A small network was trained on invented records. Each row is its activation on one of them, seen along a few directions.
Records have a field called Z. Each example row is followed by its value.
The word none means that the record has no Z.
The largest differences between rows may come from other fields.
Random noise pushes rows far along 17 fixed directions. That doesn't count. These rows show it; they differ only by the noise:
[ 242   86  121  -76  -40    2  -87 -161  307  214   45  305   17 -148
  262 -497   19  423 -256  352  -79 -455 -186  138  412  338  -94 -173
 -221    9  811]
[-189 -145  139  185  123  608  -72  130 -136  379   66  -58  135  366
 -288  434  155  -84   95  143   39  386   17  124    3 -354 -144 -288
  202 -131 -401]
[ -57   -4  276 -425 -608 -249 -295  200  -79  354 -193  425   35 -146
  -90  272  164  -55   -9  877   90   39  188  207  267  -35  157  346
 -311   92   94]
[ 291  323 -391   96 -489  -84  -21  161  109 -258  258  361  237 -256
  -83  -15  -37 -142   59  -75  -19  -82  276    2 -445   34  347  146
  -68 -238   61]
[ 143   61 -270  376  -72  -13  123  -97 -195 -336  -50 -164  308  156
 -128  143   74   95  -32 -164 -229   82   94 -230 -290 -187  321 -365
   48 -476 -460]
[-387   48  349  133 -444 -527  172   89    7 -344  526 -244   95   83
   -8 -144   21    2  627 -160 -271   21   99 -118 -667 -174 -153  333
  110   -8 -279]
[-250  278  108 -188  444 -109 -229  176   91    3   14  149  -60  401
 -145  372 -428  228  350 -139  222   45  -60   82 -154 -596  138  -40
  407 -161  260]
[-295 -317 -223 -200  663  421  -18 -245  -79  265 -404  314 -148  248
  387 -176  434 -632 -283  482 -345  139   28  142  161  181   29  143
 -223  -91   28]
[ -90  293 -428   -6  462  402  -14 -261 -176  -51 -274  212  -50 -154
  246 -187  261  187 -232   14 -398 -470 -210   89  186 -230 -219  -99
 -158  -29 -104]
[ 217  139  196 -162 -309 -230 -139  169  119  407   68  454  124 -218
 -203   72  110  175 -206   99  274 -146  291  173  236  446 -244  328
  105  121  168]
[ 170   67 -345  344   27 -177   89   12  -90 -112 -453  183   20   95
 -211  166  133  212 -616   54 -337  125  -51 -166  265 -164  388  261
  114  344 -406]
[-330   14  289  200 -203  -32  263 -235 -576  337 -524 -110 -246  153
 -350  606  141  105   -2  353  178   25   47 -370  195 -127  220 -302
  126  219  137]
[ 241  284  109  168  182   56  -25  115  592   27  164  543 -354   82
  572 -473  -88 -314  226 -390  298   -5  -81  299   25 -138  105   13
   86  563  164]
[-196 -205  129    2  316 -101 -262  271  -38 -448  199  -72  320   91
  186 -101   -9 -242  227 -209 -142  577  -65  246 -234  161 -120   80
 -354  197 -217]
[-183    9  -37   56 -123   85  103  -84 -326  -89  -40 -383 -117 -110
 -260  218 -125  134  -27  232   61    4 -121 -217  -41   30  108 -193
  -57  129  145]
[ 354    8 -145  133 -286 -168   46 -336  -89 -128 -251  177  158   64
  368 -207  140 -334  247 -420  -25  256  181 -182 -602  107  446   51
 -247 -140 -415]
[ 435 -146 -610  -94 -325  320   75 -642 -434   50 -567    8  103 -384
  203 -208   42 -204  -95   -1 -268 -121  -53 -361 -401  178  396 -141
 -507 -511   78]
[ -54 -194  237   81 -191 -118  183 -199   24  -16  197 -540   17   29
  -29 -231  -42  264   -7 -324   10   52 -333 -156 -170  137 -194  183
 -254  325 -118]
[ -96  188   46  -32  -68  277 -113   50  157   80  311 -453  -53  301
 -299  225  -47  438 -384  430  419  223 -237   64   91  125  316   11
 -179  578    4]

[ 521   -5  -78  455 -135  140   26  -73  301  214   64  222  196  400
    4  -61  119 -124 -169 -194  171  399  279  -34 -119  304  425 -292
  263 -124 -124]	z2
[ 300 -547  182  107 -134  379 -237   -3  -45  157  140 -403  319  137
 -179  -40 -103  108  190   61  -11  482 -363  -10  138   -1  -39 -563
 -185 -316  -36]	z7
[ -64 -353  120 -303   50 -346 -130  225  460   17  285 -178 -114  285
  -71 -237 -123 -259 -151  334    2  251   25  116   87  284  140  518
   78  -61   19]	z6
[  89 -162 -331 -305  163  264 -243  389  382   13  163   -2 -134  203
 -154  158 -598 -234  -49  180   82  440  -65  181 -207 -496  464  271
  268 -174  191]	z5
[ -49   -2  343  -14  277 -858  -76  198  199 -177   23  312  300  311
  114   -2   -7  134  112 -622   11   95  178   97  -48  127 -122  267
  119  -67   39]	z8
[-117  565  -95  102  365  289 -385  307   93 -189  221  607    8   87
  207   29  120 -119  318  329   40  -42  275  413  114  -44   39 -544
  238  -58  225]	z2
[-208 -151 -224  595  145  756  433 -180  498   24  882 -392  -97  444
  191 -587  357 -309  -58  -56 -351   58  -63  -22 -506  260  -94  -98
  184   27 -102]	z1
[ -35   84  -13 -668  262 -552 -433  -34 -212 -220 -439  -21  -25  -50
  125   81  -83  409 -192  871   14 -302  -87   56  585  181  325 -256
 -373 -314  341]	z7
[ -16  109 -271 -330  279 -215 -124 -340 -375 -252 -400  -82  245 -239
  214    9   73  208 -174 -589   61 -134 -159  -69 -138  383  -54  198
 -761   88   66]	z1
[-374  379  153  171  393   28  -83  -39  244 -191  298  254  153  553
  319 -106  509 -114  157  -56  125  283  174  197 -319  329  247    9
 -154  420   16]	z4
[  40  -79  188  172  -20  -90 -380  171 -113 -351  160  253  861   20
   -9   45  223  320  158 -202 -281  361  -39  267  -15  149 -130 -317
 -601 -270   47]	z3
[ -84 -203   20 -152  318  621 -442  -29 -103  -49  476 -502 -324 -151
   25 -364 -394 -334  712 -144  169  568 -276  115 -458  473 -399 -148
  317  418   53]	z8
[ 452  -66 -146  -46 -437  279   73  170  451  162  148  -48 -147 -438
  126 -314   19   -3 -409 -191  231 -186 -323  285  413 -305 -147  336
 -449  482 -390]	z5
[  -1  -14   -3 -439   40  136 -260  328   51  -83  195   36  124 -447
  199  -55  340 -383 -287  -38  402   69   48  519  320  507 -464  382
 -780  458 -454]	none
[-127 -378  307  199 -561 -303  127  415 -160 -163  134  -88  181 -433
 -313  196  -37 -300  262 -111  -92  213   -5  -19   92 -117 -268    3
 -184   21   21]	z4
[ 173 -154  -94 -153 -414  428 -245  250  302  252  556 -400  340  176
 -567  154  116  482 -443  815   40   -5 -280  164  431 -123   87 -159
 -197 -385 -119]	z7
[ 165  149 -779   95  425  506  224   46  195  323  126  285 -365 -319
 -417    3 -163 -156 -698 -205  104 -380  134  -59  166  491 -156  276
  592   95  570]	z1
[  34  -36  -60 -152 -134  241 -282   11 -318 -146  139  -85  280 -477
   25 -130  210   24  -66  257  -67   99   31  194  -10  696 -309  -63
 -533  176    9]	none
[ 304  -96  -96   37 -322  211   51  255  299  244  252  147  -16 -255
 -282   30 -236 -270 -166 -162  367   -9  -10   70  173  195   15   55
   12   89  417]	none
[-339 -200  115   60   -4 -241  222  106  122 -184  400 -320   34   19
 -187 -152   41  150 -256  187 -165  -21  -21  -39    0  320 -101  329
  -21  204  366]	z5
[ -86  -20 -280 -100 -228  -55  -39  -70  -13 -228  178  -77   -7  -80
  -57  -83   -2 -137  109  359 -242    1  113 -124 -329   40  268  172
   31 -336  -63]	z3
[ 243 -327 -252  -87  173 -426   72  -35  129  -75 -234  446  362   49
  -40  -50  -90 -602   57 -825  -36  128   88  -77 -268   26  169  210
 -173 -780  248]	z2
[ 116  -44 -220  397   34  150  166 -253   74 -295  -68  212   77  -63
  367 -515  262 -292   -4  -74 -339  -20  -94  -68 -129  309  313 -308
 -409   36  494]	z6
[ 151  -42  171 -200 -366  -58  -49   69  166  289  -64  246 -400 -262
  170 -225  -36 -302  220  534   31 -323  141  105  362  -93  -43 -136
  193 -233  180]	z6
[ 142  -84  131  171 -466  232  -75  190   89  336  174  392  -27 -406
 -194  -58 -177   12  351 -237 -129   66  -87   86  -34 -178 -392  243
  233  262  357]	z3
[ -91   86   30   65  289 -429  -96 -164 -238 -412 -151 -222  135  -39
  -50  -20 -205  382   77 -312   -6  192  -97 -222 -202  443  127  -55
  -26  294  401]	z4
[ 128  108 -396  -80 -202  221 -120 -272  -83 -202  234 -110  338  -99
  175 -304  100  168  267 -164 -436 -208  -77   -1 -603 -155  -58  -94
 -280 -589 -330]	z8

Which value of Z does each new row have?
[ 212   33 -446 -314  -33  154  -48  -86  249 -296  458 -507  135  -90
   39 -179   13 -179 -215  530  266 -175  261   -5 -210  468  360 -377
 -176 -852 -159]	z4
[  18  174   20 -133  -74   -7 -216  199 -218  364 -187  210  159  152
 -485  737   -3  190 -116   83  418  201  270   63  112  -32  109  -19
  191  -35  -97]	z8
[ 709 -341  407  565 -326 -599 -133  273  214 -239  169  278  164 -195
  176 -568 -118 -112  332 -274  -54  444  157  -33  235  656  -28 -431
  390  108   51]	z7
[-740  138  170 -101  489  102  434  -74  405    4  308   56 -349  720
  442  -27  518 -869  165   -9  351 -148  112  165 -168 -175  219   76
 -211   95  -38]	none
[ 315 -246 -329 -299  104  345 -152 -236  168  161 -196 -441  -78   87
  -47  -88  -92   49 -523  197  289  102 -335   14  196   93  353   30
 -373  -31 -145]	z6
[ 160  -20  178 -256 -299  187 -205 -246 -190  153 -320  -77   49   -3
  156  302 -248  -49  657 -410  481  185 -228  -45 -266 -612  234 -361
 -485 -256  -72]	z3
[ 236   -7   48 -284 -180   47 -282    3 -108  149   36  -12 -108 -399
   52 -170 -102   68  433 -114   44 -166 -153  110   99 -187 -433  -16
  124  -78 -318]	z7
[ 146   -3 -314 -329  262  334 -492    9   48  111   -6  464  214 -359
  103 -279 -126   98  110 -287 -313  115 -138  278 -173  138 -414  495
  -84   72  208]	z3
[ 400   -7   85  104  124  485  -35  -34  384  466  213 -147  -48  409
 -106   36 -168  263   13 -232  469   -5 -183   41  164 -195   56 -603
  294 -253   47]	z7
